x = [-10.1   5.5  -6.1 -50.4  38.7 -30.7  66.0  -9.0  33.3]
The entry just right of the largest entry?
A: -9.0
The smallest entry -> -50.4
The median of all entries is -6.1

Read these off the row that follows.
1) The first entry from the right?
2) The second largest entry?
3) The first entry?
4) The median entry?
5) The entry just right of 46?
6) The third entry from the left?
7) The entry just right of the centre entry?
array([41, 59, 61, 40, 30, 68, 55, 37, 61, 54, 27, 26, 46, 91,  3])
1) 3
2) 68
3) 41
4) 46
5) 91
6) 61
7) 61

B =
[[ 13.4 -29.4  18.3 -31.3   3.0  46.0 -45.1  -0.1  -3.1  41.1  21.7]
 [ 14.1   1.0 -51.3 -72.7  20.0 -27.7   2.7 -35.8  26.0  12.5  28.3]
 [ 15.0 -19.5 -16.2 -24.0  -5.0 -32.3 -14.4 -36.0 -37.3  48.1  26.8]
 [ -0.9  17.5  -2.9 -20.8 -24.0 -11.5 -45.1  42.4 -13.4   1.5 -43.3]
 [ -6.1  33.2  -2.7 -36.2  -0.7  64.0 -37.5 -29.5   7.4 -22.1 -11.5]
 [ -4.8  -6.7  -6.1 -16.2 -18.3 -44.7  34.7  26.7 -40.4   0.7  38.5]
 [ -6.9  26.6   9.9 -41.3   4.8 -50.5   9.6 -37.3  38.4  -7.9 -11.6]
 [-25.8 -40.0  36.4 -16.9  64.9  24.9 -26.5  16.0  10.8 -32.9  14.6]
 [-13.9  29.7   0.1  -7.0  24.9  13.7 -11.8  -1.5 -35.5   5.9  73.3]
 [ 12.2   5.9 -21.6  -8.9 -71.3  11.2 -54.3  -3.4 -12.9 -23.2  10.1]
 [  0.6  41.1 -59.6  38.4 -12.5   9.8  26.2  13.1 -10.0  32.6  17.9]
 [-25.1  17.9 -30.9  -0.5 -11.7   6.0  -5.7   1.6  24.4 -14.6  60.3]]
Rows and columns are numbered from 0.
Report the entry in the bottom-left corner.
A: -25.1
Report the entry directly below 18.3.
A: -51.3
The entry at row 0, column 2 is 18.3
The entry directly above -0.7 is -24.0
The bottom-right entry is 60.3
The entry directly below 0.1 is -21.6
The top-left entry -> 13.4
Report the entry in row 0 and column 1.
A: -29.4
Report the entry directly above -40.4.
A: 7.4
Report the entry directly above the smallest entry.
A: -31.3
Report the maximum.
A: 73.3
The entry just right of -1.5 is -35.5
Report the entry directly above the largest entry.
A: 14.6
The entry just left of -59.6 -> 41.1
Report the top entry of the column that holds the largest entry.
A: 21.7
The entry in row 1 and column 0: 14.1
Report the entry directly above -29.5.
A: 42.4
The entry directly below 64.9 is 24.9
The entry directly below -26.5 is -11.8
Report the entry directly below the smallest entry.
A: -24.0
Report the entry at row 2, column 0.
A: 15.0
The smallest entry: -72.7
Report the entry at row 2, column 2.
A: -16.2
Report the entry just right of -5.7.
A: 1.6
Report the entry directly below -7.0.
A: -8.9
The entry just left of -36.0 -> -14.4
The entry in row 1 and column 1 is 1.0

data =  16.667    7.033    9.881  -11.641   10.796   20.668  -18.899  -18.921   12.253   20.998  -11.614  -19.186  -17.600   10.678
The entry just right of 10.796 is 20.668
Report the 2nd entry from the right.
A: -17.600
Report the last entry.
A: 10.678
Report the 3rd entry from the right.
A: -19.186
Report the third entry.
A: 9.881
The entry just right of the largest entry is -11.614
Report the entry just left of the largest entry.
A: 12.253

Questions about the row below.
1) What is the last entry?
2) What is the entry just right of -19?
3) What is the 3rd entry from the left?
4) What is the fourth entry?
[-42, 6, -24, 46, -19, 16, -14, -37]
1) -37
2) 16
3) -24
4) 46

[[4.8, 16.0, -13.6, -1.4, -4.8, -3.4, 2.9, -6.1], [-2.8, -5.3, 4.1, -7.1, -8.0, -6.1, -6.3, 1.7]]
The entry just left of -7.1 -> 4.1
The entry just right of -2.8 -> -5.3
The second smallest entry: -8.0
Find the entry just left of -13.6.
A: 16.0
The entry just right of 4.1 -> -7.1
Find the entry just right of the largest entry.
A: -13.6
Find the entry just right of -1.4.
A: -4.8
Find the 2nd largest entry.
A: 4.8
